Each row below holds a small network's activations on one input, seen along a few directions.
In each table, some parts of the input vary, and every possible input appears once, in random order.
Descriptions start from the smaller parts, as in this example, which fits no table here: values(3) and (point or line(11) or (line(4) and ring(8))).
Shared parts are said once, and a part with two or three values counts as separate values.

Other details of the inputs vary at random and push rows far along two fixed directions, the same in every table; ignore that.

A family of inputs:
x1: [ 15 -33   9  -2 -37 -10  -3   4  -6  40 -22   0 -12   4   5]
x2: [ -5  -9  12  17 -32  -2 -14 -16   7  35  32 -36   5   3   2]
x3: [ 16  10  -5 -17  35  28   5   3   8 -31  23  11  16 -44 -20]
x4: [ 46 -10 -15  24  25  28  15  38   0 -12   6  63   1 -43  21]
x5: [ -8 -14   3 -38 -28 -42   1   4  11  26 -16 -31   5  27  -7]
x6: [  3 -24  -7  15 -30  -7 -17 -16  -5  28 -18   4 -11  30  24]
x7: [-29  31   3  -5  16 -19 -21  11 -14 -30 -53   6  11  24 -10]
x8: [  5  34  -2 -32  84  10  10  24 -13 -75 -41  45  15 -32   4]
x9: [ -4  17  -1  20  42  42   0  -7 -15 -23   4  22  16 -24   6]
x10: [  1  44  -9 -39  68   3  15  40   4 -81 -17  36  30 -33 -11]
x11: [-42  29  35 -45  29 -44  -6  16 -27 -23 -80 -25  19  10 -47]
x12: [ 54 -12 -39   8  44  41  16  10  35  -7  63  31   4 -46  23]
x13: [ 19  18 -19  32  24  44   0   9   5 -20  50  32  15 -46   9]
x14: [-17   7   2 -31 -43 -34  -9 -22  16  12   7 -19  11  28 -20]
x15: [ 14 -25   6   6 -44 -20   5   3  -5  37 -20  14  -6   8   3]
x16: [ 12 -18  -4  -1 -42 -25  -7  15   7  30 -15  18  -9  25  20]
x17: [ 23   9 -19  34  56  47   2   6  15 -13  25  20   5 -24  40]
x18: [  9 -23  13  -4 -34 -13  -5  -8  18  32  32 -27   6   2 -12]
x19: [ 34  10 -30   1  26  28   6  16  28 -29  51  42  12 -33  11]
x20: [-38  34  34 -51  32 -51 -11  16 -11 -36 -76 -25  14  25 -23]
x21: [-20  -3  17 -28 -27 -30 -10 -13   5  24   3 -42  15  14 -41]
x22: [-20  57   1   9  81  38   7   4 -19 -65 -21  28  32 -38 -17]
x23: [ -2 -37  17  20 -33 -23  42   8 -24   7   2  -6 -92  35   0]
x24: [-76  80  35 -40  77   1 -17  -4 -37 -77 -75 -28  39  -4 -57]
x25: [-56  28  27  13  24  -3  30  -8 -40 -48 -11 -29 -62  36 -30]
x26: [ 27 -23  -7  17  31  21  69  28  -9 -49  44  25 -73 -24   4]
x27: [  3 -11 -17  32 -38  12  -7 -24  11  45  18   5  -5  25  32]
x28: [ 14 -19  -6  -4 -39 -25   1   1   6  32 -20  16 -10  21  20]
x29: [-30  19  17  -4  34 -15 -13   6 -25 -16 -61 -18  14   6 -31]
x30: [ 27 -41 -12 -14 -47 -12   8  -3  16  34  22   7  -5  12  28]
x31: [ -6  -8   1  15 -29   0 -12 -19   3  43  29 -33   4   2  -6]
x32: [ 41  -4 -29  -4  33  37  11  -1  24 -26  55  39   8 -39  21]
x33: [-10  -5   3 -36 -45 -43   4  -3   9  15 -18 -12   8  28  -7]
x34: [ 16 -27  -3 -11 -32 -16  -6   2   6  35 -22   2 -17  18  22]
x35: [-44  22  29 -24  15 -24  36  -3 -22 -63  11 -32 -57  21 -55]
x36: [-23  -3  21 -32 -40 -26 -12 -23  -3  11   6 -26  16  17 -34]
x37: [ 22 -41   3  44 -29   2 -10   0   1  48  -3  -7 -12   9  21]
x38: [ 31 -39 -13   6 -27 -15   1   9  14  54  -5   5 -18  14  31]
x39: [ 13 -26   2  -9 -51 -20  14   2   6  30   4   1   6   2  -6]
x40: [ -8  -3  -6   1 -37  -2 -18 -31   7  25  32 -16   1  18  17]
x41: [ 46  -4 -23   3  44  31  11  12  35 -22  55  22   7 -40  22]
x42: [ 25  14 -30  12  40  50  -1  -6  16 -22  45  19   3 -42  27]
x43: [ 37  -7 -33  33  58  36   4  17   7 -10  -2  34  -5 -27  32]
x44: [ 34 -13 -16  38  41  45   5   8 -12 -18   0  48   1 -38  22]
x45: [ -6  28  -5  29  35  37  -3  11  -9 -23   5  27  19 -22   1]
x46: [-20  -6  13  14 -38 -24 -14 -13 -18  25 -43  -9   2  28 -15]
x47: [-34  39   0   2  14   2 -18  -1  -5 -18 -18   2  17  20  -1]
x48: [-65  68  17 -42  14 -32 -20 -22 -12 -45 -33 -32  30  21 -39]
x49: [  2 -16   0  18 -45  11 -12 -29  -1  37  42 -12   2   0   9]
x50: [ 26  -2   9   3  47   9  12  31  -3 -21 -19  23   5 -35   7]
x51: [  7 -24  -1  23 -19 -13 -17  -3   7  33 -17 -14 -12  29  26]
x52: [-67  49  32 -21  35 -17 -18  -9 -27 -20 -57 -44  29  19 -47]
x53: [  4 -15 -12  22 -34 -12 -12 -12   1  30 -21   8  -9  29  19]
x54: [  8 -16  -8 -22 -37  -7 -11 -18  24  26  27 -18  -3  12  -1]
x55: [ 14 -34   3 -11 -33 -19  10   9   8  41   5 -17   3   1  -6]
x56: [  6 -23 -10  14 -27  -2 -19 -11   0  33 -23  -6 -16  25  21]
x57: [-41  33  20 -75  17 -41  -5   7  -7 -43 -58 -31  22  16 -37]
x58: [-15 -16  22 -36 -43 -35   2  -4  -9  14 -18 -19  12  17 -21]
x59: [-12  -8  -4  14 -29   7 -16 -28   0  34   7  -7  -2  32  26]
x60: [ 23   3  -7  44  52  53   6   9   4  -8  25  19   9 -38  24]
x61: [ 50 -21 -19  -1  30  39  26  25  11 -15  24  35   5 -58  14]
x62: [-18   1  14 -22 -48 -29  -6 -20   5  17   7 -21  16  15 -37]
x63: [  5 -19 -15  24 -31  21 -15 -22  11  48  16  -9 -12  21  34]
x64: [-42  40  19 -24  15   0 -18 -16 -16 -27 -15 -34  22  -8 -37]
x65: [ 13 -34  12   0 -39 -15   0  -1 -11  35 -17  10  -8   9   9]
x66: [-46  56   6 -23  11 -16 -23  -5  -4 -37  -8 -16  25  13 -22]
x67: [-52  33  31 -26  24 -22 -23  -3 -34 -34 -84 -28  16  15 -45]
x68: [-22 -13  11  30 -39  -4  28 -21 -18   3  50 -35 -80  31  -8]
x69: [-10  -8  -9  19 -16   3 -14 -17   8  46   4 -22  -3  29  20]
x70: [ 17 -29   1 -18 -30 -27   5  10  23  28   8 -18  -1  15  17]
x71: [  7  28  13 -31  82   8  22  38  -2 -72 -18  12  31 -51 -21]
x72: [ 10 -24   3  -7 -53 -20   5  16   6  28   8   4   7   6  -5]
x73: [  2  -8  -5  25 -49   6  -6 -25   5  39  38  -8   4  -1   3]
x74: [ 21 -16 -11  58  44  36  48  17 -26 -45  19  30 -84 -10  13]
x75: [ 36  -6 -22  50  31  42   3  26  -5 -15   5  56   2 -37  20]
x76: [ 49  -7 -27  22  19  45  14  19  22 -15  66  50  12 -55   8]
x77: [ -4  -3   0   8 -27  -7 -18 -18  18  30  32 -34   0  17  18]
x78: [  5 -11 -17  13 -27   2 -13 -20  18  45  39 -25  -4  11  19]
Description of these inputs: ring(6) and (point or (values(2) and line(6))).
- The inputs of x56 and x34 match in every part but the ring(6) part. If x75 is changed in the same way as x56 into x34, which row does it become? => x4
- The inputs of x20 and x70 match in every part but the ring(6) part. If x38 is changed in the same way as x20 into x70, which row does it become? => x5
- Which other rows agree with x2 in the ring(6) part? List them by row number. => x13, x31, x40, x42, x48, x49, x64, x66, x68, x73, x77, x78
- Which other rows does x45 become when the line(6) part takes its other values? List them by row number. => x9, x22, x24, x52, x60
- Which other rows does x60 become when the values(2) part takes its other values? List them by row number. => x17
- Which other rows does x7 become when the values(2) part takes its other values? List them by row number. => x75
- Which other rows does x30 become when the ring(6) part takes its other values? List them by row number. => x6, x8, x32, x40, x59
